Each row below holds a small network's activations on one input, seen along a few directions.
In each table, some parts of the input vary, and every possible input appears once, in random order.
A made-up example of a description, with smaller parts first: one of 6 places along a line, together with either a single point or one of 9 places along a line or (one of 3 separate values, together with one of 8 places around a ring).
Shared parts are said once, and a part with two or three values counts as separate values.
(in the rows, 128 means zero)

Rows:
row 1: [120 131 162 127 116 135 174 107 138  90 117 140 151 116 139]
row 2: [130 113 175 133 146 142 149  93 143 117  97 127 146 123  88]
row 3: [128 167  33 134 174 100 116 112  69 147 106 139 143 166 148]
row 4: [153  98  79 116  98  80 113 156 138 101 173 132 113 123 127]
row 5: [142  93 150 129 149 129 151  96 139 112 107 130 150 141  88]
row 6: [103 143 175 137 116 145 172 100 146  96 116 113 146  98 151]
row 7: [103 137 195 133 120 142  67 140 154 127 156 106 126 107 124]
row 8: [134  99 148 123 121 117  72 148 138 111 167 127 135 147 116]
row 9: [144  79 118 122 122 103  76 150 136 106 181 120 141 166 119]
row 10: [113 127 190 144 146 153 148  87 151 124  95 102 140 105  98]
row 11: [159 104 110  82 115  85 168 136 132  91 157 129 112 143 145]
row 12: [144 107  36 158 120 131 128 157 115 211 112 157  96 192 168]
row 13: [ 85 221  94 151 177 146 112 102  92 162  79 100 127  97 167]
row 14: [106 209  82 138 172 131 113 109  81 155  80 134 135 122 151]
row 15: [152  74 122 126 151 115 153  99 138 108 121 126 156 158  91]
row 16: [136  96 148 126 141 155 115 134 116 122 150 125 154 141  69]
row 17: [130 112 139 123 121 123 175 111 134  85 125 144 154 134 137]
row 18: [143 117 107 117  96  93 110 154 138 105 158 138 108 103 126]
row 19: [118 188  60 135 173 115 114 111  73 151  91 143 139 144 147]
row 20: [120 147  86 161 115 160 126 157 125 220  84 155  89 149 169]
row 21: [133 137 133 119  93 105 107 151 142 111 148 137 105  82 127]
row 22: [107 129 190 141 140 178 111 126 129 136 141  96 145 104  76]
row 23: [139 143 161  85 107 110 164 128 136 100 134 129 104 105 146]
row 24: [ 99 159 101 171 116 174 125 151 136 227  81 124  82 125 183]
row 25: [122 121 175 124 119 130  70 146 144 118 157 128 132 127 115]
row 26: [140  93 112 121 124 110 177 114 134  81 139 141 159 153 138]
row 27: [123 156 175  95 106 120 162 121 144 106 133 104  99  86 157]
row 28: [146  75 119 124 142 141 117 135 114 118 164 120 160 159  72]
row 29: [124 116 174 130 139 168 113 131 121 128 141 122 150 122  67]
row 30: [150 124 137  83 112  98 166 133 132  95 143 133 107 124 144]
row 31: [133 127  63 159 117 146 127 157 118 215  96 161  92 172 167]
row 32: [117 152 149 128  93 115 106 145 151 120 148 114 100  62 137]
What is each input in this table made of? -> one of 4 places along a line, together with either one of 2 separate values or one of 6 places around a ring
Changing only the place on the line of 4 turns row 19 into row 13. The same change can be made to row 17. Which row results? -> row 6
Change only the choice among 2 separate values in row 20. List by row number the other rows that result. -> row 14
Which other rows agree with row 4 in the place on the line of 4? List them by row number. -> row 3, row 9, row 11, row 12, row 15, row 26, row 28

Rows:
row 33: [134 114 120 118 111 100 157 122 145 105 131 140 126 153 183]
row 34: [ 96 142 125 179 130 172 110 128 129 166 106 124 143 121 132]
row 35: [121 158 145 122 130 146 141 131 129 176  95 127  93 135 162]
row 36: [115 150 207  98 124 130 136 116 141  71 153  99 141  65 100]
row 37: [136 165  81 116 119 102 142 133 109 128 118 134 102  91 140]
row 38: [163  67 104 116 128 101  84 150 132 116 168 140 138 168  90]
row 39: [123 106 210 127 126 161 158 105 144  86 136 114 160 101  73]
row 40: [153  76 131 114  87  96 110 158 165 121 165 132  96 137 132]
row 41: [131 143 106 103 113  98 139 135 117  92 155 136 131 135 174]
row 42: [150 108 119 102  92  95  94 172 137 109 190 127 100 119 124]
row 43: [126 147 115 127 177 151 112 118  93 175 104 123 131 167 116]
row 44: [144 127  63 136 162 108 135 110 103 139 101 138 135 141 104]
row 45: [ 90 186 129 153 122 139  91 137 125 144 119 122 117  85 162]
row 46: [135  95 103 131 123 128 160 131 120 110 142 146 154 170 144]
row 47: [140 103  90 123 155 103 130 115 111  98 135 140 165 189 136]
row 48: [156  59 117 125  96 125 114 167 142 127 175 144 124 151  96]
row 49: [140 121  76 142 127 133 164 127 116 149 106 145 125 125 110]
row 50: [120 120 221 113 120 137 152 100 169  81 124 101 133  83 110]
row 51: [117 184 131 107 132 143 121 145 100 160 119 123  97 116 154]
row 52: [125 112 199 117 158 135 129  86 132  75 132 107 174 118  62]
row 53: [122 139 127 133 143 176 142 137 106 182 108 130 120 151 123]
row 54: [140 138  95 130 115 104 162 120 138 143  94 139  98 109 149]
row 55: [101 149 113 174 164 147  79 109 114 159 101 117 155 137 125]
row 56: [ 95 162 143 167 117 143 110 122 155 159  94 126 114 104 171]
What is each input in this table made of? -> one of 4 places along a line, together with either a single point or one of 5 places along a line
Changing only the place on the line of 4 turns row 33 into row 46. The same change can be made to row 56. Which row results? -> row 34
Change only the place on the line of 5 in row 47. List by row number the other rows that result. -> row 38, row 43, row 44, row 55
Which other rows agree with row 42 in the place on the line of 4? List them by row number. -> row 36, row 37, row 41, row 45, row 51

Rows:
row 57: [141 130  34 142 119 112 127 155 111 184 113 157  97 169 177]
row 58: [145 104 132 108  89 100 115 157 150 105 170 129 104 111 131]
row 59: [110 129 151 156 162 167 110 107 120 146 105 118 159 134  89]
row 60: [113 148 163 129 136 138 147 104 135 113 111 115 137 104 128]
row 61: [144 106 125 109 105 100 131 141 139  95 160 134 124 126 131]
row 62: [116 141 155 135 150 151 146 101 121 126 104 117 147 115 104]
row 63: [102 201  76 153 147 143 116 130  98 195  79 132 103 122 178]
row 64: [111 151 172 124 119 140 138 120 141 114 124 115 125  93 138]
row 65: [144  81 110 134 147 132 109 131 116 130 146 133 156 178  91]
row 66: [150  94 114 113 137 115 139 126 121 107 142 136 144 157 105]
row 67: [113 150 184 121 103 139 121 138 152 127 135 113 104  85 140]
row 68: [147 102 120 111 122 100 138 127 132  94 148 135 136 142 124]
Changing only one part turns row 61 into row 64. The same change can be made to row 57. Which row results? -> row 63
What is each input in this table made of? -> one of 2 separate values, together with either a single point or one of 5 places along a line
Start at row 59 and move only the place on the line of 5, one step at a time. The first step leads to row 62. Which rows follow, in order? -> row 60, row 64, row 67

Rows:
row 69: [104 189 129 127 136 134 140 117 117 139  99 122 116 104 171]
row 70: [135 156  62 120 118 100 134 146 108 151 121 148  99 145 186]
row 71: [107 151 131 153 161 165 113 114 108 166  99 122 144 144 120]
row 72: [149  68 216  93 101 134 182 118 164  58 164 118 146 109  76]
row 73: [148  96 196  82 130 100 114 116 140  38 184 104 156  97  57]
row 74: [109 154 127 152 152 157 124 112 115 160  92 124 137 128 125]
row 75: [139 126  57 143 130 116 127 141 113 165 112 150 114 154 147]
row 76: [138  75 198 103 107 108 120 123 157  28 197 113 171 108  80]
row 77: [109 160 124 151 145 148 134 111 121 154  89 126 130 113 133]
row 78: [115 138 156 137  90 144  82 169 152 162 149 119  87  96 139]
row 79: [138 121  61 144 138 126 117 142 107 170 115 147 121 168 140]
row 80: [107 173 124 140 138 139 143 111 121 146  92 121 120 104 153]
row 81: [136 117  65 144 148 134 106 144 101 176 122 143 129 183 134]
row 82: [138 140  56 133 121 106 137 141 113 158 115 146 103 145 167]
row 83: [148  57 217  99 103 110 147 115 181  49 170 115 148 123  92]
What is each input in this table made of? -> either a single point or one of 4 places along a line or (one of 2 separate values, together with one of 5 places along a line)
Start at row 73 and move only the place on the line of 4, one step at a time. The first step leads to row 76. Which rows follow, in order? -> row 83, row 72

Rows:
row 84: [145  94  15 133 156 121 101 166 116 163 132 126 124 179 149]
row 85: [123 119 143 122  93  58 135 104 168  14 166 119 156  78 155]
row 86: [170 128 152  53 136 101 145 131 102  78 166 112 114  81  41]
row 87: [144 129  81 152  81  90  83 159 134 199 139 146  60 138 156]
row 88: [128 135  49 172 157 139 133 110  67 154 103 174 176 181 108]
row 89: [112 108 223 109 136 148  51 143 135  86 194 108 169 155 104]
row 90: [109 181 123 142 197 135 121  77 113 160  40 127 138 141 142]
row 91: [ 86 203 128 145 140 164 157 109  98 177 108  85 110 110 180]
row 92: [117  73 199 172 118 180 133 112 179 124 117 106 152  79  43]
row 93: [111 187 120 119  90 149 135 178 138 160  98 161  78  82 196]
row 94: [164  51 175  89 103 122 213 119 158  93 143 143 131 185 135]
What is each input in this table made of? -> either one of 5 separate values or one of 6 places around a ring
